Small tables with named rows and columns. After each table, cells are looked up by row and column.

rofog =
columns: nomolin, gare
tep: [9263, 2463]
vaf: [8542, 9472]
nagi: [3303, 7130]
ked: [4238, 5815]
dopof: [4079, 4759]

gare of tep = 2463
gare of vaf = 9472
gare of nagi = 7130
nomolin of nagi = 3303
gare of ked = 5815
nomolin of dopof = 4079
nomolin of ked = 4238
gare of dopof = 4759
nomolin of vaf = 8542
nomolin of tep = 9263

nov =
,vas,vugonip,gol,mabes
kugesis,25,68,54,47
gul,36,60,50,54
loka,39,51,61,70
nalem,38,33,53,50
mag,58,36,49,44
sokefus,40,47,53,77
fena,56,50,55,39
loraze,63,37,68,72
gurete,41,50,66,61
roboz,63,37,55,67
pali,38,43,65,46
susob,37,47,57,70
lak,55,85,23,56

What is the vas of kugesis in nov? 25
What is the vugonip of gul in nov? 60
What is the mabes of gurete in nov? 61
What is the vugonip of roboz in nov? 37
What is the mabes of pali in nov? 46
What is the mabes of lak in nov? 56
What is the vugonip of nalem in nov? 33
What is the vas of loka in nov? 39
What is the mabes of sokefus in nov? 77
What is the mabes of loraze in nov? 72
What is the vugonip of fena in nov? 50
What is the gol of roboz in nov? 55
What is the gol of loraze in nov? 68

pefon:
	miludib	nogo	budo	tevat
mizizok	95	235	22	215
nis	77	95	185	71
dad	135	90	163	103
vob	172	84	96	67
guzil	166	153	138	113
gak	100	218	215	196
zuv	232	89	136	141
rok	143	150	30	198
kugil	144	150	153	236
veb	87	164	84	198
gavep	66	202	135	145
vez	89	126	59	150

What is the miludib of nis in pefon?
77
What is the miludib of veb in pefon?
87
What is the budo of nis in pefon?
185
What is the budo of dad in pefon?
163
What is the nogo of kugil in pefon?
150
What is the nogo of vob in pefon?
84
What is the nogo of guzil in pefon?
153
What is the miludib of gak in pefon?
100

gib =
|  | lukupur | zef | ped | mugesup |
|---|---|---|---|---|
| zefib | 68 | 51 | 83 | 157 |
| repura | 150 | 141 | 85 | 111 |
| tosemib | 78 | 54 | 80 | 161 |
| zar | 3 | 82 | 110 | 1 |
| gazor | 72 | 76 | 80 | 142 |
| reka | 74 | 156 | 45 | 192 |

ped of reka: 45
zef of zar: 82
zef of repura: 141
ped of repura: 85
ped of tosemib: 80
mugesup of tosemib: 161
ped of zefib: 83
Which row has the largest lukupur? repura

lud =
         rus  tega  veled  loz  sal  sikoz  rek  mem  linefal  tar
kar      612   548    540  556  619    835  504  794      695  902
dobuz    657   688    427  608  193    198  519  288      569  855
daminob  335   231    842  704  409     55  475  470      845  382

What is the rek of kar in lud? 504
What is the tega of daminob in lud? 231
What is the mem of daminob in lud? 470
What is the rus of daminob in lud? 335
What is the veled of dobuz in lud? 427
What is the tar of kar in lud? 902
What is the sal of dobuz in lud? 193
What is the tega of kar in lud? 548
What is the sikoz of dobuz in lud? 198
What is the rek of dobuz in lud? 519
What is the sal of daminob in lud? 409
What is the veled of kar in lud? 540
What is the loz of daminob in lud? 704
What is the rus of dobuz in lud? 657
What is the sal of kar in lud? 619
What is the rus of kar in lud? 612
What is the mem of dobuz in lud? 288
What is the tar of dobuz in lud? 855
What is the mem of kar in lud? 794
What is the tega of dobuz in lud? 688

sedanag =
|  | giz | far | matam | binito | nekotin | daz |
|---|---|---|---|---|---|---|
| vafop | 157 | 192 | 66 | 108 | 71 | 182 |
| vugekap | 62 | 188 | 194 | 199 | 93 | 94 |
| donug | 207 | 99 | 89 | 165 | 151 | 103 |
| sozu | 222 | 141 | 113 | 94 | 89 | 103 |
| lebur | 223 | 187 | 238 | 99 | 112 | 198 |
| mitiva | 118 | 124 | 168 | 204 | 196 | 159 |
| kitege | 116 | 166 | 173 | 127 | 92 | 77 |
| peb | 130 | 152 | 163 | 80 | 186 | 93 |
| zel | 95 | 198 | 97 | 115 | 188 | 176 |
| buv | 85 | 128 | 140 | 60 | 80 | 176 |
| lut | 132 | 99 | 88 | 197 | 95 | 138 |
| lafosi | 152 | 104 | 203 | 186 | 184 | 190 |
| sogoli | 125 | 238 | 150 | 155 | 69 | 75 |
| lof | 146 | 130 | 150 | 137 | 135 | 138 |

matam of lut: 88
nekotin of buv: 80
nekotin of lof: 135
binito of lafosi: 186
daz of peb: 93
giz of lut: 132
far of sozu: 141
far of lebur: 187
far of buv: 128
nekotin of sozu: 89
binito of lut: 197
Which row has the largest far? sogoli

fom.tsv
	mabomut	fab	fub	kufa	tidu	mog	kof
tana	224	221	219	165	142	141	241
gefiruz	112	125	123	239	121	113	2
gomul	14	28	20	160	116	113	47
pemi	111	107	107	170	110	114	125

tana, kof -> 241
tana, tidu -> 142
tana, mabomut -> 224
gefiruz, mog -> 113
gefiruz, fub -> 123
pemi, kof -> 125
gefiruz, tidu -> 121
pemi, tidu -> 110
gefiruz, fab -> 125
gomul, mabomut -> 14

bivo:
	memu	sedo	diguvob	gikis	vit	mufipof
puzi	7.7	5.6	5.2	4.5	6.7	6.2
pasuk	6.0	7.2	5.5	5.5	5.2	4.7
nokasad	8.3	7.7	3.9	3.6	5.2	3.6
lup	6.3	7.6	5.5	3.8	5.6	4.6
batuso	8.5	6.0	4.7	3.2	6.8	5.7
kuge	7.2	7.3	5.3	2.2	6.4	5.1
gibipez	8.7	7.5	3.7	3.8	5.2	3.7
vin	7.1	8.0	4.9	2.6	5.6	4.1
dag	9.1	7.1	3.6	3.7	5.5	4.0

dag, sedo: 7.1
vin, gikis: 2.6
kuge, memu: 7.2
puzi, gikis: 4.5
puzi, vit: 6.7
kuge, sedo: 7.3
lup, diguvob: 5.5
batuso, mufipof: 5.7
vin, sedo: 8.0
dag, vit: 5.5
gibipez, diguvob: 3.7
gibipez, sedo: 7.5
puzi, mufipof: 6.2

Table seb
	moba	pusupuz	fuludak	vobefin	zevafe	rorut	zikup	gon	tuv
pavigo	3.64	6.57	-5.47	5.84	5.43	-3.63	2.92	-1.42	3.91
purebup	4.03	6.27	-4.75	4.01	7.57	-4.57	2.46	-4.96	5.09
tigasa	6.22	6.18	-4.47	6.82	6.84	-3.94	2.05	-2.64	4.08

purebup, rorut -> -4.57
tigasa, tuv -> 4.08
tigasa, pusupuz -> 6.18
pavigo, rorut -> -3.63
pavigo, pusupuz -> 6.57
purebup, fuludak -> -4.75
pavigo, zikup -> 2.92
tigasa, moba -> 6.22
tigasa, vobefin -> 6.82
pavigo, gon -> -1.42
tigasa, fuludak -> -4.47
purebup, tuv -> 5.09
tigasa, zikup -> 2.05
tigasa, rorut -> -3.94
pavigo, moba -> 3.64
purebup, zevafe -> 7.57
pavigo, tuv -> 3.91

Table begizuz
,nup,kureka,gasu,fiv,nane,nunusu,zonim,gidi,tuzoril,bor
kipo,637,318,260,380,253,-143,592,-652,550,-480
zuname,-181,61,524,436,-495,204,-414,380,-130,669
sut,379,485,-555,-143,303,138,491,173,-240,-586
zol,-529,-420,496,-285,-305,244,570,-266,543,-309
sulun,223,-440,100,494,565,-229,-354,735,-391,27
rubafo,438,84,-490,565,680,-549,351,-605,-528,646
suro,380,-136,646,-365,742,-557,379,-192,-405,593
dosima,-15,-445,-3,-236,-125,-525,567,-633,440,13
vuk,665,-386,-305,-136,-496,47,-328,733,458,221

nane of kipo is 253
zonim of suro is 379
bor of sut is -586
bor of zol is -309
gidi of sulun is 735
nup of sut is 379
gidi of zuname is 380
kureka of vuk is -386
nup of zol is -529
nane of suro is 742

